A small network was shown many inputs. Here are its activations along a few directions, one row for each input.
Each table varies a few parts of the input and shows all the possible inputs, shuffled.
A made-up example of a description, with smaller parts first: one of 4 places along a line, together with either a single point or (one of 2 separate values, together with one of 5 places around a ring) or one of 11 places along a line.
Shared parts are said once, and a part with two or three values counts as separate values.

Other details of the inputs vary at random and push rows far along three fixed directions, the same in every table; ignore that.

Table:
x1: [  2  -6 -75 -21   3 -16  23  12   0  15 -25 -19]
x2: [-22   3  41   1  40 -25  -7  -8  -1 -46   8  11]
x3: [  4  30 -10  23   1  16  23   4  60 -11   8 -20]
x4: [-40 -68 -13 -33   6 -28   8 -25 -38   4 -11  24]
x5: [-11 -19  50  16  15  -9   8 -43  19 -12  19  26]
x6: [-21   0 -77 -27   3 -17   7  14  -6  26   1  -6]
x7: [-17   6  49  20  19 -12  -1 -46  -1 -14 -15   3]
x8: [ 48 -40  37 -10 -33  14 -43  15 -50  20 -13  29]
x9: [ 46   0  -8  22 -53  42 -18  56 -15  58   0 -22]
x10: [-32 -16 -76 -26 -20   1  17   5  -5  18   1 -11]
x11: [-25  63  -1   8  18  16  19  12  17  10  12 -12]
x12: [ 34 -23  42  -3 -32   1 -50  22 -60  26 -27   2]
x13: [  0  -6 -70 -21   4   3  38  -2 -21  33  -8  14]
x14: [ 33 -29  36 -28 -22 -17 -66  50 -33   5 -15  -5]
x15: [ 31  -5 -18  -5 -50  51 -18  83 -27  10   9 -12]
x16: [  2  -9 -73 -17  16  -9  32  17 -22  11  -3 -13]
x17: [-18  53 -13  -2  19   7   8  30  43 -19   4 -10]
x18: [  7  48 -14  15  15  25  33   5  18 -25  10  -4]
x19: [-8 55 -9 -3 15 32 30 -1 16 -2 15 20]
x20: [ -5 -63 -23 -13  -1 -46  -7 -51 -19   9 -15   2]
x21: [ -2 -23  46  27  22 -19   6 -30  20 -35  19   0]
x22: [ 47  72  42  14 -23  65 -28  80   8 -14  32  -5]
x23: [  5 -23 -68  -6  -2   6  42  -8  -6  39  -2   9]
x24: [-43  45  -2  15  -4  34  26  10  21  -2   6 -13]
x25: [ 51 -39  32  -9 -35  -5 -57  29 -28   2 -29  -3]
x26: [-24 -44 -21 -39  16 -58 -19 -29 -31   8  -6   3]
x27: [-18  63  -4  12  14  23  23   2  13   6   2 -10]
x28: [ 47 -33  27 -10 -46   3 -62   8 -39  12 -14   8]
x29: [ -7  43  -3  35   2  28  31 -10  29  11   2 -14]
x30: [ -7 -78 -15  -8   9 -60  -3 -23   2   6 -16 -15]
x31: [ -7 -16  49  15  15  -6   9 -47  16 -14  12  27]
x32: [  1  36 -14  22 -10  24  18 -17  49  -1  23  -8]
x33: [ -9  62 -18  -3   3  21  10  -8  26 -10  14  -1]
x34: [ 25 -30  39 -24 -20   2 -55  43 -53  20  -3  33]
x35: [-39  -8  42  -7   9 -16 -11 -16  21 -50 -10  -1]
x36: [ 12 -20 -74  -2   8  -3  37   6 -13  12  -7 -14]
x37: [-12  14  35  -3  10 -17 -15 -51   4 -32  -4  15]
x38: [  3 -15  41  23  22 -13   7 -37   9 -41   3   5]
x39: [  7 -23 -73  -5  -4 -13  27   7  15  21 -18 -24]
x40: [  1 -20  44  26  22 -16   7 -35  16 -37  12   1]
x41: [-14  10  40  -9  27 -27 -13 -23  14 -42 -14   2]
x42: [ 41  56  54  49 -48  70 -23  55  27  25  25 -15]
x43: [-24   9  48 -14  33 -15  -3 -27  -3 -20  13  32]
x44: [-41  15  50   6  32 -25 -13 -18  -4 -15  -6   7]
x45: [ -2 -26 -73  -2 -15 -12  21  -7  14  37  13 -17]
Each input here is: one of 5 separate values, together with either a single point or one of 8 places along a line.
- The inputs of x13 and x18 match in every part but the choice among 5 separate values. If x31 is changed in the same way as x13 into x18, which row does it become? => x40
- The inputs of x25 and x7 match in every part but the choice among 5 separate values. If x1 is changed in the same way as x25 into x7, which row does it become? => x12
- Which other rows does x5 become when the choice among 5 separate values takes its other values? List them by row number. => x21, x30, x42, x45
- List by row number the other rows that have the choice among 5 separate values in common with x32. => x6, x10, x20, x26, x28, x33, x37, x45

Table:
x46: [  9  35 -13   9   6  26  23  10  14  12  19   8]
x47: [  3  22  36  17  17   6   5 -17  -3  -4   3  11]
x48: [ -6  10  34  14   5  16   9 -14   1 -19   4  12]
x49: [-10 -27 -44 -18 -16 -11  -6  37 -18  31 -12 -22]
x50: [  7 -39  -7 -22 -13 -24 -25 -10 -30   2 -24   1]
x51: [-29 -15  -9 -11  11 -27   2 -24   2 -20 -13  -8]
x52: [ 27  -9  30  -3 -11   2 -32  21 -25 -17 -12  -1]
x53: [ -5  22  34   6  24  -9  -6   8  10 -17   6  -1]
x54: [-27   0 -55 -14   4  -8  21   4  15   3   1 -15]
x55: [ 38   6 -14  -7 -19  24  -9  37 -13  20  11  10]
x56: [-19  17  36  16  -4  12  -1 -19   4  -5   0   3]
x57: [-21 -20  -7 -12  28 -31   8 -12   1 -19   5   3]
x58: [-12  -7 -11 -15  17 -30   1 -36   2 -10 -12   4]
x59: [  5  47 -22   0  -1  14   3  12  23  -2   2 -12]
x60: [-12  -8  -9 -11  15 -25   5 -42  -1  -3 -10  11]
x61: [ 23  -8  30  -5 -27  10 -35   0 -20  -1 -13  10]
x62: [ -8 -15  -8 -15  28 -30  10 -23  -1 -15   3  11]
x63: [ -1  25  33   9  23  -7  -5   3   6 -20  -5  -4]
x64: [ 36   6 -15  -1 -25  32  -5  33 -19  12  -4   3]
x65: [ -5  27  35  13   6   4  -5 -24   4   3  -1   7]
x66: [  7  20  32  12  14   8   4 -19   1 -11   4  16]
x67: [-23   1 -46  -7  24 -14  30  20   8  11   5 -14]
x68: [ -4 -53   7  -6  -2 -16  -7   1 -42  19  -6   7]
x69: [-14  11 -56 -16  12 -17  16   0  15  11   2 -12]
x70: [-28  -6  -2 -11  26 -41  -2 -17   4   0  -7  -8]
x71: [ -6   6  30   5   6  13   4  -8  10 -27  13  17]
x72: [ 36 -33  38  27 -21  -9 -31  17  10   0  -7 -26]
x73: [ 18   4 -10  -3 -33  28 -15  32  -7  34  12   5]
x74: [  1 -31   0 -17   1 -38 -30   3 -31  16 -26 -11]
x75: [ 16 -13  30 -14 -23   1 -42  15  -9  -3   5  11]
x76: [-11  14  27   5  -7  12  -5 -20  13 -22   0  10]
x77: [-14 -17  -3   1  21 -15  21 -35 -15  -6 -11   9]
x78: [ 32 -70  -4   6 -17 -29 -15 -14  -1   2 -10 -14]
x79: [ 28   8 -18  33 -17  25  24  -4  48   1  14 -15]
x80: [-30  -7  -3  -6  20 -32   2 -21  -2  -8 -23 -15]
x81: [-13  18  27  -2   5  -5 -17  -3  22 -23  11   2]
x82: [ -9  34 -12  11   5  21  20  32  15  -8   0 -19]
x83: [ -5   9  34  10  11  10   4 -10   7 -11  18  19]
x84: [ -2 -31 -42 -15  -5  -9   4  45 -25  24  -8 -18]
x85: [ -7  21  33  11  18  -1  -2   3   4 -26  -9  -8]
x86: [-10  10  28   3  11   3  -3   5  13 -35  10   2]
x87: [ 16 -17  42   5 -10   8 -24  18 -27  14   9  14]
x88: [ 30   9  -5   4 -15  24  -5  37 -21  37  10   3]
x89: [ -6  24  25   3   2   0 -14 -12  13 -28  -8  -5]
x90: [ 30 -12  30  -6 -15   7 -29  14 -25 -16 -11   7]
x91: [-11  16  25   1  -5   7  -8 -14  16 -29  -1   3]
x92: [ 21  -4  -8   2 -26  35  -1  39 -17  22  10   5]
x93: [-10  11 -51  -5   7  -3  28 -19   3  27  -5  -2]
x94: [ 29  -9  31  -9  -5  -6 -37  25 -18  -9   3   6]
x95: [-16   7 -51  -3   2   3  32 -19   1  22  -9  -5]
x96: [-12 -48   6 -10 -13 -18 -17  -7 -35  26  -9   4]
x97: [-33 -16   2  -2  16 -24   9 -32  -3  13   4   7]
x98: [ -1  26 -18   1  -2  29  20  22  21 -13  16   0]
x99: [ -5  42 -12  16  -8  30  18   0  10  18   0  -7]
x100: [  6 -40   1 -17  -8 -25 -22 -14 -31  28  -7  13]
x101: [ -3  10 -56 -10  22 -13  28   3   3   2  -5 -11]
x102: [-5 31 -9 19 -1 34 30 13  6  8  8 -4]
x103: [ 11 -14  36   1 -30  14 -31   3 -22   6  -7   9]
x104: [-31   5 -48 -10  13 -16  19  12  15  18   1 -18]
x105: [-16  -1 -54  -7  13  -5  33   8   3  -7  -4 -15]
x106: [ 19 -10  33  40  -7   6   7 -30  35  -9  10  -6]
x107: [  3  28 -18   8  -5  34  26  12  14  -9   9   3]
x108: [ -4 -13  -8  -7  26 -23  15 -34  -8 -10  -6  14]
x109: [ 22  14  -7   1 -26  22 -15  29 -13  44   7   0]
x110: [-14  12  27  -2  -3   6 -10 -10  20 -27   8   7]
x111: [ 35 -49 -51   8 -23 -14   1  17   7  22  -7 -33]
x112: [  2  37 -10  19   3  32  29   8   3  11   3  -4]
x113: [ -2   9  30   4  10   8   1  -8  12 -21  18  21]
x114: [-16 -10 -10 -18  17 -32   0 -31   6  -8  -1   7]
x115: [-32 -22  -2  -5   8 -16  11 -34  -1   1   0   9]
x116: [-38 -13  -2  -5  15 -30   4 -17   0 -10 -18 -15]
x117: [ 11  21  26   1  15   1  -3 -11   8 -28   2  11]
x118: [  3  29 -19   4  -4  30  22  18  17 -16   7  -4]
x119: [  4  29 -19  -1   3  23  17  22  23  -8  21   4]
x120: [-14  11  28   2  -5  11  -6 -16  17 -20   9  13]
x121: [ 21   4 -15 -10 -34  26 -19  34  -3  24  11   7]
x122: [ 25 -69   6  22 -15 -25  -7 -19 -12  27  -9 -14]
x123: [ 30  11 -16 -10 -30  22 -20  29  -5  27   7   7]
- The inputs of x92 and x86 match in every part but one. If x100 is changed in the same way as x92 into x86, which row does it become? => x69
- The inputs of x62 and x53 match in every part but one. If x91 is changed in the same way as x62 into x53, which row does it become? => x116
- Describe the family of inputs behind these rows. => one of 6 places along a line, together with either a single point or (one of 2 separate values, together with one of 6 places around a ring)
- A walk changes only the place on the ring of 6. It starts at x120 and steps to x121. List the rest of the walk in order. => x123, x60, x61, x76
- Which other rows does x100 become when the choice among 2 separate values takes its other values? List them by row number. => x46
- Which other rows does x77 become when the place on the line of 6 takes its other values? List them by row number. => x52, x64, x85, x90, x112
- List by row number the other rows that have the place on the line of 6 in common with x56. => x47, x65, x68, x87, x88, x96, x97, x99, x102, x109, x112, x122
- Which other rows does x91 become when the choice among 2 separate values takes its other values? List them by row number. => x118

Table:
x124: [-27  -7  -9 -13  13 -30  -2 -50 -15   7 -14  14]
x125: [-24 -28   4   9  20 -28  24 -55 -11  12  -7   1]
x126: [-29  -1 -23  16  10  -3  36 -26  28   6  11 -15]
x127: [ 11  40  34  31   8  17   7 -11  45 -38   9  -6]
x128: [ 28 -20  52   8 -14   7 -25 -13 -27  -1  -3  20]
x129: [-34 -15  19 -18  23 -28   0 -24 -14  -4 -14  12]
x130: [-19  10  14  -8   1 -12 -13 -32   6  -3  -6  15]
x131: [ -1 -42 -22 -26 -12 -21 -22  30 -34  19 -23 -11]
x132: [-13 -15  -7   8   7  -6  14 -25  14 -13   6   5]
x133: [ -5   6 -44 -13  -1   1   7  39  -4  20   2 -20]
x134: [-16  43 -30   1  17  12  31  12  35 -17  16  -7]
x135: [  8 -44  49   5  -6 -18 -22 -26 -19   3  -8  16]
x136: [ -6   7  11  -2  18  -2  14 -27 -11 -17   5  19]
x137: [  8 -13 -47 -16   7 -20   7  21 -14   7 -10 -16]
x138: [-30  22 -27  -3  29 -17  27  -4  19 -11 -13 -20]
x139: [ 39  26   3   1 -39  53 -21  58  -3  -1  18   2]
x140: [-10  19 -29   5  21  10  42 -24   9   0   5  11]
x141: [-10   0  -4 -13 -14   9 -10  29 -13   9  -5  -6]
x142: [  4 -41 -32 -28 -23 -30 -30   3 -23  22 -20  -9]
x143: [ 23  40  13   4 -28  47 -25  65 -11  25  11   5]
x144: [ 22 -20 -19   5 -19  12   4   6 -25  39  -2   0]
x145: [ 27  19  13  29 -20  22  -6  24  21   8   2 -25]
x146: [ 22 -21  44  -5  -9  -3 -39  12 -14 -28  -2  11]
x147: [ 19 -22   4   8 -30  14 -14  17  -5  18   6  -4]
x148: [  0  75  36  19  -5  20 -12  -7  50 -34   5 -10]
x149: [-11   1   3  -6  -3   3 -16  25 -13   4   6  -2]
x150: [  0  21   4   4   8  -5  -9  26   3  -6  -2 -15]
x151: [ -9   6 -30   7  14   0  34 -15  35  -9   7 -11]
x152: [  8  18 -43 -13  -5  20  14  34  -6  25   9   6]
x153: [ 19 -34  43  15  -4 -22 -26 -14  -6 -12 -14  -9]
x154: [-14  11  49  24  12   1   7 -37  24  -7  10   7]
x155: [-12  -2  -7  -7  23  -6  13 -19   1 -11   3  19]
x156: [ 4 14  5 -8 -8 15 -7 24 -1 -7 15  4]
x157: [  3  16 -32   7  16  -3  31  -5  27 -16   0 -13]
x158: [ 10 -50  41  -9   4 -30 -29 -18 -16 -26 -11  10]
x159: [  4 -25   4  10 -11 -10  -3  -2   6  11   0 -16]
x160: [-15   1 -45 -13   9  -6  18  13 -31  34  -2   0]
x161: [-25  33  30   3   3   6 -17 -29  30 -25   6   5]
x162: [ 28  16 -18   0  -6  15  -3  32   4  -8   1 -12]
x163: [-26  11  24  -6  15  -7   4 -17 -16  -4 -10  12]
x164: [ -2  -3 -49 -17   7  -1  21   8 -29  24  -1   6]
x165: [  4 -33 -47 -20   7 -11  22  -7 -15  22  -6   7]
x166: [ 21 -25  41  -1 -17   3 -32   4 -14 -17   4  16]
x167: [ 24   6   8   9 -16  28  -2  12   5  12   7  11]
x168: [  2   3  19  18  -2   2   4 -10  27 -11   8  -8]
- Describe the family of inputs behind these rows. => one of 5 places along a line, together with either a single point or one of 8 places along a line
- The inputs of x154 and x125 match in every part but the place on the line of 5. If x167 is changed in the same way as x154 into x125, which row does it become? => x128
- The inputs of x138 and x141 match in every part but the place on the line of 5. If x153 is changed in the same way as x138 into x141, which row does it become? => x147
- List by row number the other rows that have the place on the line of 5 in common with x168. => x131, x133, x134, x142, x146, x151, x158, x159
- Which other rows does x124 become when the place on the line of 5 takes its other values? List them by row number. => x130, x142, x148, x161

Table:
x169: [-75 -30  34 -56 -10  -8 -40  25   3 -50  38  39]
x170: [  2  60  57  58 -19  54   0  17  61   0  30 -18]
x171: [-51  25  14  -5  36 -37  -1 -40   8  -3 -14  -4]
x172: [  8  46 -34  12   7  52  41  52 -14  17  13   1]
x173: [-50  25 -21  -5  16 -23  16 -59  24   3  -9  -8]
x174: [ 15 -29 -77   8  -2  18  57  20  -8  49  19   0]
x175: [-30  23  28  24   5  16  26 -60  34  -5  12  16]
x176: [  8  23 -74 -24  25   0  33  21  -8   5   0   2]
x177: [  6 -57  12 -16  21 -44 -19  18 -37 -22 -26 -15]
x178: [ 29 -23 -95  -9 -16  16  41  10   6  21   3  -2]
x179: [  2 -45  20   0   9 -37  -7 -53  19 -42  -8   1]
x180: [-21  11   5 -11  30 -11  20 -64  -3 -21   2  36]
x181: [ 42 -53  -6 -40 -16 -13 -45  35 -93  43 -19  26]
x182: [ 21 -71 -29 -40 -35 -51 -56   2 -48  29 -39 -14]
x183: [-41  -9 -81  -8  21  -8  59  14 -31  52 -11 -17]
x184: [-22  27  23  -3   2   4   0 -44   1   4  -2  22]
x185: [-44   3  15   9  40 -40  15 -15  15 -32 -17 -26]
x186: [ 54  62 -44  -5 -32  63   5  48  13   3  15   6]
x187: [ 14 -61  38  14 -23  -4 -19   0 -36  39   3   7]
x188: [ 39  -5  59  10 -56  32 -75  89 -54  35 -17 -19]
x189: [ 30 -82  13   1  10 -31  -2  -8 -24  -7   1  11]
x190: [ -8  57  70  56  11  22  10 -12  86 -45  26 -19]
x191: [-38  -3  40 -15  33 -36 -10 -46 -28   3 -12  22]
x192: [ 36  43 -36  22 -57  54  -3  46  47  21   8 -30]
x193: [ 43   4  70  23 -73  44 -69  28   0  21  -1  -3]
x194: [ -3 -20  17 -20  19 -45 -20 -50   4 -45 -15   6]
x195: [  5  -4 -41  22  14  -2  41   2  44 -12  20 -26]
x196: [  1   5 -66  -5  27   7  50  36 -12  -3   0 -13]
x197: [ 41  32  97  29 -30  60 -29 -11  11 -26  24  38]
x198: [ -5  39 -48 -15  30 -12  20   9  22 -16  -2 -14]
x199: [ -9   6  39 -11  14 -39 -40  -9  -3 -18 -21  -6]
- Describe the family of inputs behind these rows. => either a single point or (one of 5 places around a ring, together with one of 6 places around a ring)
- Which other rows does x173 become when the place on the ring of 6 takes its other values? List them by row number. => x180, x182, x184, x186, x194
